These are the activations of a small neural network, seen along a few directions. Each row is one input.
In each table, some parts of the input vary, and every possible input appears once, in random order.
A made-up example of a description, with smaller parts first: one of 3 separate values, together with either a single point or one of 11 places around a ring or (one of 4 places along a line, together with one of 8 places around a ring).
Shared parts are said once, and a part with two or three values counts as separate values.

Other details of the inputs shift rows strongly along two fixed directions, in all tables alike. That doesn't count.

Rows:
x1: [-17  18  -5  -8  32  30 -29   1  30  17  -2]
x2: [-14  12 -13   0  -6  -2  22  -7   9 -11 -11]
x3: [-16  13  -2  -3   0  23   6  -7   2  45  -4]
x4: [ 50 -23   3 -24 -11 -24 -10  18  -2  13  31]
x5: [  8  13 -12  22   2  -2  10   1  -7 -12  -6]
x6: [-25   2  10  -5  -7  39   3  -9  -8  39 -11]
x7: [ -8  -3  -9  -3 -22   6  27  -5  -2 -39 -14]
x8: [ 16 -10   1 -16  15  17 -39  19  24  -1  34]
x9: [ 34 -21  -9   8 -11 -22  -5  24  -9 -23  14]
x10: [-26  -2  14  -1  25  -2  -5  -8 -11  25 -11]
x11: [ -3   3   2  -3  -7  -5 -12  -9  16  25  17]
x12: [  3  -2  -3 -11   2  -3  -8   9   3  41  -6]
x13: [ 28  -8   7   9  -1 -30 -25  14  14   8  46]
x14: [  8  -1   7  15 -15  -6  -8   4   0 -31   8]
x15: [-11   8  10  14  14  14   3 -17 -14   7 -18]
x16: [-16   5   3  16  -3   6  17   2  -6 -41 -23]
x17: [-19   9  28  10  12   4 -19 -19   0  20  -5]
x18: [  6 -16  26   0  16 -17 -13   3   5  11  27]
x19: [  1  21  -7  -2 -16  25  35 -16 -15 -16 -26]
x20: [-19  18 -28  -3  -6  -3  31  -7  -3 -18 -32]
x21: [-17  16   9 -15  33  35 -29 -10  19  10  -8]
x22: [ 31 -16  -2 -16 -16 -23  15   1   5 -28  30]
x23: [-14  -8  15  -5 -14  11 -16 -12   7  19   9]
x24: [ 35  -3   0  -7 -28 -18   5  -8   4 -33  24]
x25: [  0   4 -17 -14  -8  -9  31 -10 -12 -32 -19]
x26: [ 20  -9 -10 -11 -22  -1   8  14  -8 -13 -12]
x27: [-31 -12  11   2  16   3 -11   5 -10  26  -7]
x28: [ -2  -7  -2   4  17 -22  -8  13   1  21  15]
x29: [ 17 -23  10   9   1  -2 -20  11  -5  18  32]
x30: [-31 -16   1 -17   1   6  -1  -4  -5  28  -6]
x31: [ -9  19  -8  21   5  -7  22   2   3 -33 -22]
x32: [ 30   1 -21  16  -4 -25   8  17  -6 -26  -2]
x33: [ -7  14  -5  15   6   2  14 -12 -19 -20 -42]
Description of these inputs: one of 3 separate values, together with either a single point or (one of 2 separate values, together with one of 5 places around a ring).
Q: Changing only the choice among 3 separate values turns x18 into x16. The same change can be made to x22. Which row results?
A: x7
Q: List by row number the other rows that have the choice among 3 separate values in common with x31.
A: x1, x2, x3, x5, x11, x12, x13, x20, x28, x32
Q: Which other rows does x30 become when the choice among 3 separate values takes its other values? List them by row number.
A: x20, x25
Q: Which other rows does x23 become when the choice among 2 separate values takes its other values? List them by row number.
A: x14

Rows:
x34: [ -8  -4   7   0   9   3 -12   2   7  10   8]
x35: [ 29  -3 -13   5 -26 -15  23   6  -8 -43   5]
x36: [  9   1   3   0  -1  -2  -2   0   3 -11   4]
x37: [ 12 -15   8  -5   9  -8 -20  12   6  17  25]
x38: [-20   6   3   6  -3  13   9 -10 -10  11 -25]
x39: [ -1  -5  10  -3  11   2 -18   1   3  23   9]
x40: [-17   0  11   0  12   9  -9  -5   3  11  -6]
x41: [-22   2   7   4   3  15   1  -9  -7  29 -21]
x42: [-16  14   4   4   5  14   0 -10   4   1 -17]
x43: [  2   7 -14   6  -8  -8  18  -2  -6 -27 -17]
x44: [-23   1  10   2  15  12 -10  -8   0  15 -11]
x45: [ 15 -23   8  -9   3 -23 -18  11   7  26  37]
x46: [ -1  -6   0 -14  -2   6  -5   1   3  19   7]
x47: [  9  -9   2  -2   6  -5 -14  12   7   8  19]
x48: [ 12  -3  -6   0  -5 -11  11   2  -6 -12   5]
x49: [-24   5   6   1  12  10   2  -8  -5  31 -20]
x50: [  7   3 -10  -9 -14   3  15  -2   0 -19  -3]
x51: [-14  14   2   5   5  13   0 -10   3  -1 -16]
x52: [-18  15   2   5   8  16  -1 -12   1   3 -19]
x53: [-18  10   5   3  11  15  -5  -8  -1  12 -20]
x54: [ -8  15  -7   8   1  11   6  -5   1 -17 -17]
x55: [ 37 -20  -3  -6 -15 -28  -3  18  -2  -7  39]
x56: [-4  4  1  3  7  7 -8  1  6  7  1]
x57: [ -4   0   7  -1   7   3 -13   0  10  13  11]
x58: [ 10  -3  -8 -11  -8   2   5   5   2   0   3]
x59: [-7  1  1  2 -4  0  5 -1 -8  6 -9]
x60: [-10  15  -4   8   1  11   5  -7   3 -15 -15]
x61: [-22   6   6   6  -5  12  11 -13  -7   6 -25]
x62: [-1 -7  6 -3  5 -6 -1 -1 -1 18 10]
x63: [  2   7 -10   8 -16   2  22  -5 -11 -24 -20]
x64: [ -7  15  -7   7   2  11   5  -2   2 -13 -18]
x65: [ -1  -8   5  -4   2 -12  -4   1   4  12   9]
x66: [-16   4   2 -11  -3  14   6  -9   2  10 -12]
x67: [  3   2  -3   3   2   0   2   2  -2 -18  -5]
x68: [  6   1  -5   4  -1  -3   0   4   3 -21   5]
x69: [ 24   1 -13   4 -23 -17  23   6  -9 -45   1]
x70: [ 19 -15  -3  -4  -2 -21  -6  12   2   6  23]
x71: [ 12 -15   1 -17  -3  -3 -10   7   6  20  25]
x72: [ 12 -15   9  -5   7  -9 -17   9   6   7  26]
x73: [ -8 -10  11  -5   5  -2 -12   4  -3  38   8]
x74: [-21   5   6   3  13  14  -6  -6  -1  10 -17]
x75: [ 28 -15  -7  -5  -6 -25  -4  17   3  -2  26]
x76: [ -2   9  -6   5 -15  -3  22  -4  -9 -29 -18]
x77: [ -6   0   8  -1   8   5 -11  -6   1  11   0]
x78: [ 10  -2   3  -2   5  -1 -14   4   7  10  17]
x79: [-26   6   9   3  12  14  -7  -7   5  11 -12]
x80: [ -3  -7   1 -14  -1   5  -5  -3   2  18   9]
x81: [ -6   8  -7   9 -14   6  21  -9 -12 -20 -23]
x82: [  7  -9   3  -1   7  -5 -15   9   7   6  21]
x83: [  8  -6   0   0   5  -4 -10  10   6  -1  16]
x84: [ 14   3 -17   5 -13 -16  19   2  -5 -37  -5]
x85: [ 11  -1   1  -1   3  -1 -11   6   6   7  12]
x86: [ 18   5  -8   3  -6  -5   6   3  -2 -30   0]
x87: [ 14   1  -7   1 -10 -12  18   3  -4 -23   2]
x88: [ -9  15  -6   8   1  10   5  -7   1 -16 -15]
x89: [-14  12   3   4   9  14  -5  -7   2  11 -14]
x90: [-1 -9  6 -4  8 -5 -6  1 -2 27 12]
x91: [  9   7  -4   4  -5  -1   7  -2  -1 -27  -6]
x92: [ 6 -6  0 -2  2 -8  2  4 -3 11  8]
x93: [ 16  -2  -8   2 -16 -13  13   4  -9 -25   4]
Q: Describe the family of inputs behind these rows.
A: one of 6 places along a line, together with either a single point or one of 4 places along a line or one of 5 places around a ring
Q: Changing only the place on the line of 6 turns x39 into x77. The same change can be made to x46. Which row results?
A: x80
Q: Changing only the place on the line of 6 turns x57 into x88. The same change can be made to x76. Which row results?
A: x93
Q: A walk changes only the place on the ring of 5. It starts at x36 and steps to x42. List the rest of the walk in order.
A: x57, x79, x40
Q: A walk changes only the place on the line of 6. It starts at x42 and steps to x51. List the rest of the walk in order.
A: x52, x78, x89, x85
Q: A walk changes only the place on the line of 4. It starts at x75 and steps to x49. List the rest of the walk in order.
A: x73, x41
Q: List by row number the other rows that have the place on the line of 6 in common with x34.
A: x35, x45, x50, x51, x60, x62, x69, x72, x91

Rows:
x94: [-24  -9  17  -5   8   7  -8  -6  -4  42  -3]
x95: [-27  -3  14  -9  13   9 -10 -12  -3  49  -9]
x96: [ 2  2  4  6  3 -2 -7  3  0 -7 -1]
x97: [ 33 -11  -2   1   0 -17 -10  16   3  -7  32]
x98: [ -8   9  -3   1  -8   4  22  -9 -11 -15 -26]
x99: [ 13   6  -7   3  -8   3   2   4   2 -31  -7]
x100: [ 23 -12   1  -1  -1 -18 -10   9   5 -12  30]
x101: [ -7  15  -5   9 -16  10  21 -14  -8 -18 -22]
x102: [-27  -7   9  -3  11   7 -12  -5  -2  47  -6]
x103: [ -8  16  -8   4   2  17   9  -5  -3 -14 -22]
x104: [ 20 -17   8  -4  10 -17 -21  14  11  22  38]
x105: [ 30 -14  -3 -12  -5 -17 -13  17  13  -6  42]
x106: [-10  18  -9   2   1  14  12  -5   3 -16 -24]
x107: [  3   0  -9   5 -12  -6  17   4  -8 -19  -8]
x108: [-25   1  15   1  19   6 -18  -7   7  33   1]
x109: [ 19  -4  -9  -2  -9  -5   6   5   3 -34  12]
x110: [ -7  11 -12   2  -7   2  18  -7  -9 -12 -27]
Q: Describe the family of inputs behind these rows.
A: either a single point or one of 6 places around a ring or (one of 2 separate values, together with one of 5 places around a ring)
Q: A walk changes only the place on the ring of 5. It starts at x104 and steps to x108. List the rest of the walk in order.
A: x100, x96, x97
